These are the activations of a small neural network, seen along a few directions. Each row is one input.
In each table, some parts of the input vary, and every possible input appears once, in random order.
Descriptions start from the smaller parts, as in this example, which fits no table here: values(3) and (point or ring(11) or (line(4) and ring(8))).
Shared parts are said once, and a part with two or three values counts as separate values.
In the rows, zero is written as 128.

Other details of the inputs shift rows strongly along two fixed directions, in all tables alike. That doesn't count.

Table:
R1: [121, 144, 95, 119, 129, 128, 181, 125, 143, 110, 146, 140, 159]
R2: [130, 114, 124, 126, 117, 139, 117, 129, 148, 114, 89, 118, 93]
R3: [105, 124, 111, 90, 125, 119, 140, 90, 125, 120, 135, 151, 122]
R4: [121, 104, 106, 120, 102, 138, 181, 139, 143, 132, 112, 103, 135]
R5: [168, 150, 178, 166, 136, 105, 134, 128, 114, 130, 168, 149, 196]
R6: [104, 142, 105, 94, 120, 129, 136, 110, 120, 102, 147, 114, 119]
R7: [112, 121, 131, 121, 106, 160, 108, 113, 154, 115, 74, 102, 79]
R8: [129, 95, 110, 104, 109, 103, 149, 160, 146, 122, 141, 114, 140]
R9: [105, 135, 113, 91, 107, 107, 145, 141, 124, 117, 126, 139, 151]
R10: [107, 126, 102, 106, 130, 124, 129, 90, 133, 117, 159, 133, 141]
R11: [117, 108, 152, 151, 121, 181, 72, 76, 113, 135, 31, 110, 54]
R12: [106, 126, 112, 98, 132, 125, 131, 93, 134, 116, 159, 135, 138]
R13: [153, 159, 145, 155, 157, 109, 110, 163, 119, 135, 150, 174, 163]
R14: [123, 103, 121, 98, 103, 106, 151, 155, 144, 134, 126, 121, 127]
R15: [180, 135, 150, 181, 170, 115, 151, 177, 150, 160, 176, 138, 175]
R16: [164, 142, 166, 184, 158, 130, 81, 164, 145, 155, 137, 123, 141]
R17: [114, 118, 104, 102, 134, 117, 134, 97, 125, 110, 149, 145, 136]
R18: [125, 95, 110, 113, 126, 123, 135, 104, 154, 134, 159, 114, 117]
R19: [111, 118, 102, 98, 125, 119, 144, 96, 119, 118, 142, 162, 125]
R20: [141, 158, 148, 159, 150, 106, 98, 173, 118, 146, 168, 134, 201]
R21: [114, 126, 102, 120, 137, 137, 173, 88, 126, 125, 147, 140, 148]
R22: [121, 136, 98, 101, 127, 108, 143, 133, 143, 95, 148, 145, 147]
R23: [94, 143, 127, 111, 104, 145, 110, 124, 120, 113, 92, 113, 137]
R24: [127, 112, 117, 105, 122, 121, 143, 131, 141, 122, 160, 100, 104]
R25: [170, 144, 224, 218, 181, 156, 34, 132, 97, 194, 78, 143, 107]
R26: [103, 124, 160, 144, 95, 184, 74, 116, 121, 134, 20, 85, 77]
R27: [167, 116, 165, 158, 176, 104, 107, 151, 144, 167, 204, 136, 162]
R28: [121, 112, 125, 124, 107, 151, 123, 113, 110, 125, 77, 117, 55]
R29: [168, 147, 216, 223, 154, 155, 41, 179, 88, 185, 55, 137, 125]
R30: [121, 103, 107, 109, 104, 111, 145, 153, 155, 128, 151, 102, 144]
R31: [128, 115, 126, 128, 108, 146, 120, 127, 139, 124, 74, 135, 79]
R32: [159, 159, 148, 157, 168, 101, 114, 164, 92, 144, 179, 163, 159]
R33: [127, 105, 128, 147, 129, 168, 146, 86, 131, 146, 92, 114, 98]
R34: [154, 100, 140, 119, 90, 116, 171, 106, 147, 117, 140, 115, 137]
R35: [125, 109, 116, 98, 115, 114, 152, 128, 132, 125, 136, 116, 86]
R36: [136, 87, 111, 106, 127, 108, 154, 119, 141, 138, 160, 148, 112]
R37: [117, 144, 98, 120, 131, 135, 179, 113, 112, 114, 148, 123, 138]
R38: [151, 164, 155, 148, 168, 99, 111, 157, 98, 145, 173, 152, 156]
R39: [109, 128, 104, 98, 110, 112, 138, 141, 123, 105, 128, 130, 157]
R40: [110, 143, 98, 106, 124, 122, 135, 115, 120, 107, 160, 115, 130]
R41: [135, 111, 115, 100, 120, 102, 155, 148, 163, 124, 146, 136, 117]
R42: [110, 145, 108, 99, 122, 123, 134, 124, 149, 100, 145, 132, 142]
R43: [127, 121, 123, 145, 121, 166, 153, 109, 117, 134, 89, 96, 84]
R44: [175, 126, 155, 165, 170, 99, 111, 174, 118, 150, 181, 127, 142]
R45: [113, 143, 95, 105, 122, 115, 138, 127, 151, 102, 158, 132, 151]
R46: [150, 151, 151, 154, 149, 99, 112, 183, 103, 149, 156, 165, 189]
R47: [112, 119, 121, 129, 108, 158, 109, 104, 125, 122, 89, 85, 67]
R48: [114, 172, 167, 158, 130, 169, 65, 110, 104, 128, 29, 141, 93]
R49: [94, 144, 116, 131, 100, 172, 145, 107, 108, 118, 54, 113, 130]
R50: [112, 135, 97, 98, 122, 121, 139, 114, 111, 97, 137, 125, 117]
Each input here is: values(2) and (point or (line(4) and (point or line(5)))).
Changing only the values(2) part turns R1 into R15. The same change can be made to R48. Which row results? -> R41
Which other rows does R39 become when the line(4) part takes its other values? List them by row number. -> R17, R22, R50
Which other rows does R36 become when the values(2) part takes its other values? List them by row number. -> R19
Which other rows does R16 become when the values(2) part takes its other values? List them by row number. -> R45
Which other rows does R40 become when the line(5) part takes its other values? List them by row number. -> R6, R32, R38, R50

Table:
R51: [145, 140, 168, 184, 160, 152, 76, 128, 120, 161, 116, 99, 114]
R52: [93, 143, 88, 97, 107, 150, 152, 111, 139, 92, 112, 114, 114]
R53: [97, 129, 76, 58, 101, 98, 148, 143, 133, 90, 157, 134, 118]
R54: [131, 127, 171, 174, 131, 181, 74, 98, 93, 144, 52, 90, 74]
R55: [111, 109, 98, 102, 118, 146, 155, 100, 157, 110, 120, 101, 84]
R56: [118, 91, 87, 86, 94, 114, 181, 133, 142, 107, 166, 95, 122]
R57: [167, 128, 153, 140, 170, 90, 92, 179, 126, 155, 186, 141, 127]
R58: [112, 167, 157, 159, 115, 175, 97, 111, 79, 130, 45, 119, 98]
R59: [120, 139, 120, 124, 124, 144, 124, 83, 120, 114, 92, 153, 114]
R60: [86, 126, 100, 73, 89, 112, 122, 131, 135, 92, 96, 133, 115]
R61: [142, 148, 141, 143, 167, 113, 120, 127, 141, 131, 185, 159, 178]
R62: [148, 139, 140, 135, 139, 91, 133, 168, 124, 132, 183, 137, 212]
R63: [166, 120, 158, 161, 168, 116, 115, 140, 156, 152, 183, 144, 156]
R64: [147, 154, 142, 141, 159, 102, 144, 142, 102, 140, 183, 146, 166]
R65: [93, 123, 68, 43, 109, 96, 151, 116, 133, 88, 158, 134, 101]
R66: [173, 130, 149, 175, 170, 113, 130, 155, 127, 153, 161, 140, 133]
R67: [107, 139, 114, 111, 111, 124, 128, 131, 143, 116, 127, 118, 167]
R68: [146, 129, 177, 181, 152, 151, 67, 112, 131, 164, 115, 118, 124]
R69: [145, 161, 140, 156, 177, 121, 119, 143, 126, 132, 176, 141, 165]
R70: [114, 157, 177, 164, 121, 184, 70, 68, 81, 138, 28, 137, 90]
R71: [125, 144, 94, 114, 122, 119, 165, 136, 125, 107, 140, 140, 138]
R72: [101, 110, 96, 104, 93, 152, 140, 111, 148, 115, 104, 80, 89]
R73: [171, 128, 131, 161, 150, 109, 146, 173, 137, 145, 165, 134, 142]
R74: [154, 155, 130, 153, 167, 111, 136, 143, 113, 131, 167, 156, 157]
R75: [108, 92, 114, 97, 76, 141, 145, 114, 143, 111, 85, 92, 110]
R76: [113, 101, 105, 106, 80, 147, 155, 114, 153, 108, 58, 115, 88]
R77: [103, 91, 107, 101, 83, 149, 156, 115, 143, 122, 58, 116, 90]
R78: [101, 101, 106, 98, 82, 145, 137, 114, 163, 116, 88, 88, 109]
R79: [167, 116, 143, 160, 174, 102, 143, 163, 124, 165, 184, 143, 147]
R80: [96, 128, 83, 74, 96, 122, 172, 123, 165, 89, 135, 128, 153]
R81: [168, 114, 145, 155, 154, 111, 132, 133, 143, 149, 163, 155, 139]
R82: [161, 118, 135, 153, 155, 109, 149, 178, 127, 159, 171, 136, 147]
R83: [147, 151, 140, 154, 153, 105, 126, 166, 104, 134, 188, 130, 187]
R84: [95, 106, 67, 59, 91, 100, 203, 131, 148, 99, 147, 147, 157]
R85: [102, 128, 106, 104, 122, 126, 130, 90, 141, 113, 156, 132, 147]
R86: [98, 115, 81, 57, 79, 96, 205, 126, 144, 94, 152, 135, 159]
R87: [95, 118, 111, 97, 101, 147, 128, 66, 115, 101, 103, 125, 116]
R88: [114, 94, 119, 97, 93, 140, 155, 77, 136, 123, 101, 122, 84]
R89: [117, 117, 103, 101, 130, 114, 159, 103, 127, 123, 156, 165, 147]
R90: [136, 162, 155, 176, 155, 149, 100, 149, 87, 150, 97, 145, 138]
R91: [151, 148, 141, 147, 167, 103, 125, 144, 103, 136, 195, 133, 180]
R92: [125, 168, 155, 172, 161, 151, 77, 117, 103, 142, 117, 116, 137]
R93: [163, 118, 161, 140, 161, 96, 79, 155, 133, 156, 173, 155, 126]
R94: [139, 164, 139, 162, 158, 119, 106, 161, 119, 140, 173, 124, 180]
R95: [115, 102, 75, 83, 104, 120, 188, 135, 173, 101, 165, 105, 114]
R96: [165, 121, 160, 141, 149, 73, 98, 206, 145, 152, 176, 145, 164]
R97: [112, 157, 170, 151, 137, 164, 29, 94, 89, 131, 46, 147, 78]
R98: [134, 116, 178, 169, 126, 171, 70, 87, 107, 147, 65, 111, 92]
R99: [166, 130, 156, 160, 145, 109, 141, 173, 119, 157, 168, 125, 148]
R100: [163, 127, 157, 160, 150, 112, 123, 179, 162, 148, 159, 129, 173]
R101: [127, 132, 185, 171, 100, 180, 84, 117, 106, 149, 6, 106, 84]
R102: [114, 156, 152, 166, 146, 177, 89, 98, 80, 140, 47, 135, 91]
R103: [106, 108, 105, 89, 94, 130, 116, 137, 136, 109, 95, 109, 65]
R104: [131, 114, 168, 171, 134, 174, 85, 92, 109, 158, 47, 136, 78]
R105: [117, 96, 91, 79, 103, 111, 195, 106, 140, 115, 152, 109, 98]
R106: [107, 123, 79, 79, 91, 112, 184, 126, 149, 91, 125, 144, 146]
Changing only one part turns R101 into R86. The same change can be made to R99. Which row results? -> R58
Changing only one part turns R97 into R93. The same change can be made to R59. Which row results? -> R81
Describe the family of inputs behind these rows. -> values(2) and line(4) and (point or ring(6))
List by row number the other rows that have the values(2) part and the line(4) part in common with R79. -> R51, R54, R55, R57, R66, R105
Start at R78 and move only the ring(6) part, one step at a time. The first step leads to R75. Which rows follow, in order? -> R101, R77, R76, R100
Start at R67 and move only the line(4) part, one step at a time. The first step leads to R94. Which rows follow, in order? -> R92, R85
List by row number the other rows that have the values(2) part and the line(4) part in common with R72. -> R56, R73, R82, R95, R99, R103

Table:
R107: [100, 141, 100, 106, 97, 143, 147, 113, 108, 99, 84, 131, 110]
R108: [91, 131, 91, 96, 92, 138, 143, 123, 130, 94, 111, 111, 113]
R109: [153, 151, 168, 180, 158, 133, 85, 178, 125, 149, 118, 115, 144]
R110: [158, 111, 130, 133, 143, 106, 169, 147, 139, 145, 184, 126, 134]
R111: [99, 121, 83, 72, 98, 111, 179, 121, 145, 94, 124, 149, 145]
R112: [93, 137, 117, 98, 116, 146, 81, 91, 116, 110, 82, 132, 65]
R113: [130, 120, 120, 121, 127, 115, 132, 139, 126, 132, 152, 101, 131]
R114: [108, 150, 142, 140, 119, 167, 106, 101, 77, 121, 58, 126, 102]
R115: [140, 161, 168, 174, 159, 134, 80, 151, 93, 153, 134, 123, 153]
R116: [99, 157, 128, 132, 111, 169, 98, 123, 118, 117, 51, 108, 101]
R117: [113, 121, 135, 128, 97, 153, 98, 116, 135, 118, 66, 104, 101]
R118: [117, 98, 86, 87, 97, 117, 187, 145, 158, 115, 125, 114, 103]
R119: [165, 127, 177, 185, 157, 131, 103, 162, 102, 171, 126, 124, 126]
R120: [148, 141, 149, 142, 153, 100, 126, 145, 104, 144, 168, 162, 186]
R121: [98, 138, 116, 101, 120, 143, 99, 86, 101, 106, 71, 156, 66]
R122: [143, 105, 110, 117, 143, 101, 154, 129, 165, 128, 204, 127, 164]
R123: [114, 104, 80, 95, 119, 125, 171, 108, 157, 104, 168, 104, 117]
R124: [156, 117, 168, 181, 151, 152, 103, 119, 131, 161, 106, 134, 115]
R125: [155, 125, 120, 130, 142, 84, 147, 186, 146, 130, 208, 122, 173]
R126: [104, 119, 96, 81, 108, 115, 162, 99, 150, 105, 165, 125, 142]
R127: [132, 136, 164, 160, 128, 153, 77, 141, 134, 139, 69, 114, 121]
R128: [145, 155, 159, 158, 141, 118, 89, 159, 123, 144, 141, 140, 173]
R129: [110, 130, 86, 87, 118, 117, 188, 103, 123, 100, 159, 137, 134]
R130: [142, 132, 119, 130, 159, 96, 143, 137, 151, 135, 218, 147, 191]
R131: [115, 138, 133, 142, 133, 159, 120, 84, 113, 120, 89, 148, 123]
R132: [101, 156, 125, 131, 111, 166, 118, 116, 103, 110, 40, 129, 100]
R133: [157, 138, 170, 162, 173, 117, 53, 151, 116, 151, 142, 142, 111]
R134: [156, 161, 170, 175, 151, 119, 93, 156, 101, 147, 123, 164, 175]
R135: [149, 116, 176, 169, 134, 139, 94, 132, 112, 167, 88, 125, 112]
R136: [149, 155, 164, 162, 157, 129, 110, 120, 104, 145, 131, 158, 162]
R137: [96, 123, 88, 76, 96, 116, 155, 127, 158, 102, 129, 126, 143]
R138: [168, 111, 161, 157, 151, 113, 135, 142, 138, 160, 163, 140, 144]
R139: [124, 105, 107, 125, 117, 157, 155, 98, 139, 130, 101, 110, 79]
R140: [97, 131, 84, 99, 114, 151, 168, 80, 121, 97, 111, 132, 106]
R141: [136, 122, 122, 123, 135, 118, 145, 129, 138, 124, 168, 106, 131]
R142: [152, 105, 126, 115, 143, 76, 146, 162, 147, 140, 221, 129, 186]
R143: [162, 94, 115, 98, 156, 63, 154, 167, 151, 142, 227, 163, 129]
R144: [98, 150, 126, 145, 126, 181, 99, 82, 115, 119, 69, 105, 90]
R145: [170, 128, 180, 181, 152, 120, 102, 179, 136, 168, 118, 143, 148]
R146: [104, 132, 98, 92, 114, 128, 160, 106, 134, 103, 156, 112, 126]
R147: [90, 122, 113, 96, 96, 141, 122, 93, 123, 113, 97, 114, 116]
R148: [111, 95, 91, 75, 100, 114, 169, 97, 162, 104, 158, 108, 122]
R149: [150, 128, 155, 168, 126, 144, 110, 155, 116, 150, 89, 119, 102]
R150: [131, 95, 115, 108, 95, 116, 156, 135, 150, 125, 118, 127, 114]
Describe the family of inputs behind these rows. -> line(4) and (point or (values(2) and line(5)))
Changing only the line(4) part turns R139 into R140. The same change can be made to R135. Which row results? -> R120
List by row number the other rows that have the line(4) part in common with R115. -> R108, R112, R116, R126, R128, R130, R137, R144, R146, R147
Which other rows does R132 become when the line(4) part takes its other values? List them by row number. -> R109, R116, R118
Which other rows does R139 become when the values(2) part takes its other values? List them by row number. -> R124
Start at R109 and move only the line(5) part, one step at a time. The first step leads to R125. Which rows follow, in order? -> R113, R141, R123
